data =
[[4584 5319 5266 4690 5158 3050 5831 5134 7694 4943 6109 4519]
 [5565 3963 3982 5676 5138 6119 4428 4995 6410 5682 6525 5631]
 [7459 5541 3759 4456 5207 4829 7218 5803 5788 4981 6105 9033]
 [5269 5185 5307 4825 5805 5038 4682 4875 7345 5210 6789 3442]
 [4865 3455 5435 5872 5569 8149 4144 5469 7414 5238 6476 3752]
 [6180 4294 6303 5586 6152 5434 1900 5830 5147 4979 6010 5786]
 [4298 7056 6359 4807 6309 5564 5885 4360 6978 4806 7380 2710]
 [6483 3742 3825 5548 6102 4204 4079 4924 4394 5267 5197 4974]
 [6933 6543 7074 5448 6132 4858 4068 5741 7466 4975 6696 6715]
 [5791 6613 4107 5290 5775 3480 7131 5777 5928 5248 6056 5632]
 [4003 6493 6076 5059 5227 4554 7733 5715 3102 5527 4886 4283]
 [5791 5574 8293 4960 4077 2976 3249 6176 6073 6589 5695 5440]]
Indices start at 0.
(0, 0): 4584
(10, 3): 5059
(7, 8): 4394
(11, 8): 6073
(10, 4): 5227
(0, 8): 7694
(3, 8): 7345
(1, 6): 4428
(7, 10): 5197
(11, 1): 5574
(2, 7): 5803
(9, 3): 5290
(5, 3): 5586
(11, 6): 3249
(5, 7): 5830
(3, 5): 5038
(9, 9): 5248
(0, 4): 5158
(2, 6): 7218
(7, 0): 6483
(3, 0): 5269
(7, 5): 4204
(8, 10): 6696
(11, 11): 5440
(2, 1): 5541
(0, 7): 5134
(5, 9): 4979
(10, 1): 6493
(2, 4): 5207
(0, 1): 5319
(1, 9): 5682
(11, 10): 5695
(10, 9): 5527
(1, 2): 3982

W =
[[-0.45  0.46 -0.63 -0.25  2.04  0.49  1.54 -1.39 -0.76 -0.58  1.02  0.15
   1.13]
 [-1.04 -1.67 -0.50 -0.29 -3.89 -0.03  0.62  0.61  1.36 -0.43  0.48 -0.07
  -0.33]
 [-0.32  0.48 -0.27 -0.53  0.93  0.76  1.02 -0.72 -0.36  0.49  0.80  0.18
   1.24]
 [-0.99  0.72 -2.21  0.56  4.37 -0.03  2.83 -2.98 -1.59 -0.16  1.43 -0.87
   0.88]
 [-0.30  0.37  0.00 -0.50  1.05  0.63  1.01 -0.75 -0.41 -0.59  0.72  0.51
   1.09]
 [-0.32  0.40 -0.06 -0.52  1.15  0.75  1.04 -0.84 -0.44 -0.02  0.82  0.40
   1.21]]
W[-6,-13]: -0.45
W[-3,-6]: -2.98
W[-4,-8]: 0.76
W[5,-3]: 0.82
W[4,1]: 0.37
W[:, -12]: [0.46, -1.67, 0.48, 0.72, 0.37, 0.40]
W[:, 11]: [0.15, -0.07, 0.18, -0.87, 0.51, 0.40]
W[-5,2]: -0.50
W[4,3]: -0.50
W[2]: [-0.32, 0.48, -0.27, -0.53, 0.93, 0.76, 1.02, -0.72, -0.36, 0.49, 0.80, 0.18, 1.24]
W[-1,2]: -0.06
W[2,-13]: -0.32
W[:, 8]: [-0.76, 1.36, -0.36, -1.59, -0.41, -0.44]
W[:, 5]: [0.49, -0.03, 0.76, -0.03, 0.63, 0.75]
W[4,-13]: -0.30
W[1,6]: 0.62
W[3,3]: 0.56
W[-2,-6]: -0.75
W[:, 2]: [-0.63, -0.50, -0.27, -2.21, 0.00, -0.06]
W[4,-8]: 0.63
W[-4,-5]: -0.36
W[-6,-2]: 0.15
W[0,9]: -0.58
W[2,4]: 0.93
W[0,-12]: 0.46
W[:, -4]: [-0.58, -0.43, 0.49, -0.16, -0.59, -0.02]
W[0,10]: 1.02
W[3,-5]: -1.59
W[3,9]: -0.16

X = [[-0.1, 0.9, -1.4, 0.9, -0.7, 1.1, -0.2, 1.8, 1.0, 0.8, -1.1], [0.2, 0.3, -1.4, 0.3, -0.9, 1.6, -0.3, 2.1, 0.6, 0.7, -0.3], [1.7, -0.8, 1.0, -0.8, 1.0, 0.9, 0.3, 0.0, -0.6, -1.2, 2.1], [-0.1, 1.8, -0.5, 1.8, 0.3, 0.0, 0.3, 0.7, 1.7, 0.6, -1.9], [1.7, 1.7, 1.4, 1.7, 1.5, -0.7, 0.6, -1.0, 1.7, 0.1, 0.8], [1.4, 1.9, 1.3, 1.9, 1.5, -0.8, 0.6, -0.9, 2.0, 0.0, -0.3], [1.5, -0.8, -0.3, -0.8, -0.2, 1.8, -0.2, 1.3, -0.4, -0.6, 2.1], [0.6, -0.1, -1.3, -0.1, -0.9, 1.9, -0.4, 2.1, 0.2, 0.4, 0.7], [-0.2, 1.4, -1.0, 1.4, -0.3, 0.5, 0.1, 1.3, 1.4, 0.8, -1.7], [1.7, -0.8, 0.4, -0.8, 0.4, 1.4, 0.0, 0.7, -0.6, -1.1, 2.1], [0.8, 2.0, 0.8, 2.0, 1.2, -0.7, 0.6, -0.5, 2.0, 0.1, -1.2], [1.1, -0.5, -0.9, -0.5, -0.7, 1.9, -0.3, 1.8, -0.2, -0.1, 1.5], [0.3, 2.0, 0.2, 2.0, 0.8, -0.5, 0.5, 0.1, 2.0, 0.4, -1.8]]
X[0, 0] = -0.1
X[:, 1] = [0.9, 0.3, -0.8, 1.8, 1.7, 1.9, -0.8, -0.1, 1.4, -0.8, 2.0, -0.5, 2.0]
X[9, 6] = 0.0
X[7, 0] = 0.6
X[2, 3] = -0.8
X[12, 7] = 0.1
X[5, 9] = 0.0
X[2, 1] = -0.8
X[4, 8] = 1.7
X[6, 0] = 1.5
X[8] = [-0.2, 1.4, -1.0, 1.4, -0.3, 0.5, 0.1, 1.3, 1.4, 0.8, -1.7]
X[10, 4] = 1.2
X[:, 0] = [-0.1, 0.2, 1.7, -0.1, 1.7, 1.4, 1.5, 0.6, -0.2, 1.7, 0.8, 1.1, 0.3]
X[4, 10] = 0.8
X[0] = [-0.1, 0.9, -1.4, 0.9, -0.7, 1.1, -0.2, 1.8, 1.0, 0.8, -1.1]
X[:, 8] = [1.0, 0.6, -0.6, 1.7, 1.7, 2.0, -0.4, 0.2, 1.4, -0.6, 2.0, -0.2, 2.0]
X[:, 4] = [-0.7, -0.9, 1.0, 0.3, 1.5, 1.5, -0.2, -0.9, -0.3, 0.4, 1.2, -0.7, 0.8]
X[2] = [1.7, -0.8, 1.0, -0.8, 1.0, 0.9, 0.3, 0.0, -0.6, -1.2, 2.1]
X[4] = [1.7, 1.7, 1.4, 1.7, 1.5, -0.7, 0.6, -1.0, 1.7, 0.1, 0.8]
X[6, 5] = 1.8
X[:, 9] = [0.8, 0.7, -1.2, 0.6, 0.1, 0.0, -0.6, 0.4, 0.8, -1.1, 0.1, -0.1, 0.4]
X[7, 1] = -0.1
X[:, 5] = [1.1, 1.6, 0.9, 0.0, -0.7, -0.8, 1.8, 1.9, 0.5, 1.4, -0.7, 1.9, -0.5]
X[9, 4] = 0.4
X[:, 3] = [0.9, 0.3, -0.8, 1.8, 1.7, 1.9, -0.8, -0.1, 1.4, -0.8, 2.0, -0.5, 2.0]
X[4, 1] = 1.7
X[9, 2] = 0.4
X[7, 7] = 2.1
X[7, 3] = -0.1
X[6, 6] = -0.2
X[1, 2] = -1.4
X[10, 9] = 0.1
X[7] = [0.6, -0.1, -1.3, -0.1, -0.9, 1.9, -0.4, 2.1, 0.2, 0.4, 0.7]
X[12, 8] = 2.0
X[9] = [1.7, -0.8, 0.4, -0.8, 0.4, 1.4, 0.0, 0.7, -0.6, -1.1, 2.1]
X[5, 5] = -0.8
X[4, 2] = 1.4

B = [[2, -16, -16, -1, 0, -16, -7], [-6, 7, -1, -23, -17, 7, -14], [-18, -14, -7, -11, -1, 1, -15], [-11, -16, -21, 1, -13, 5, -13], [-10, 29, -23, -23, -14, -26, 17], [-12, -9, -2, -4, -5, -11, 17], [-13, 1, -20, -7, -19, -4, -13], [-8, 0, -10, -20, -8, -1, -17], [-2, -8, -2, -10, -19, -21, -3], [-4, -3, -2, -7, -3, 3, -4], [2, -6, -17, -11, -14, -24, 13], [-14, -28, -8, -7, -9, -19, -11]]
Indices start at 0.
row 0 col 0	2
row 10 col 6	13
row 5 col 5	-11
row 3 col 1	-16
row 8 col 4	-19
row 0 col 5	-16
row 8 col 0	-2
row 5 col 1	-9
row 7 col 3	-20
row 3 col 0	-11
row 0 col 3	-1
row 3 col 4	-13
row 3 col 2	-21
row 4 col 6	17
row 3 col 3	1
row 11 col 0	-14
row 4 col 0	-10
row 4 col 5	-26
row 10 col 0	2
row 2 col 5	1
row 10 col 2	-17
row 11 col 3	-7
row 7 col 5	-1
row 4 col 3	-23
row 1 col 3	-23
row 2 col 1	-14
row 4 col 4	-14
row 0 col 2	-16
row 7 col 6	-17
row 1 col 2	-1
row 1 col 4	-17
row 10 col 5	-24
row 9 col 6	-4
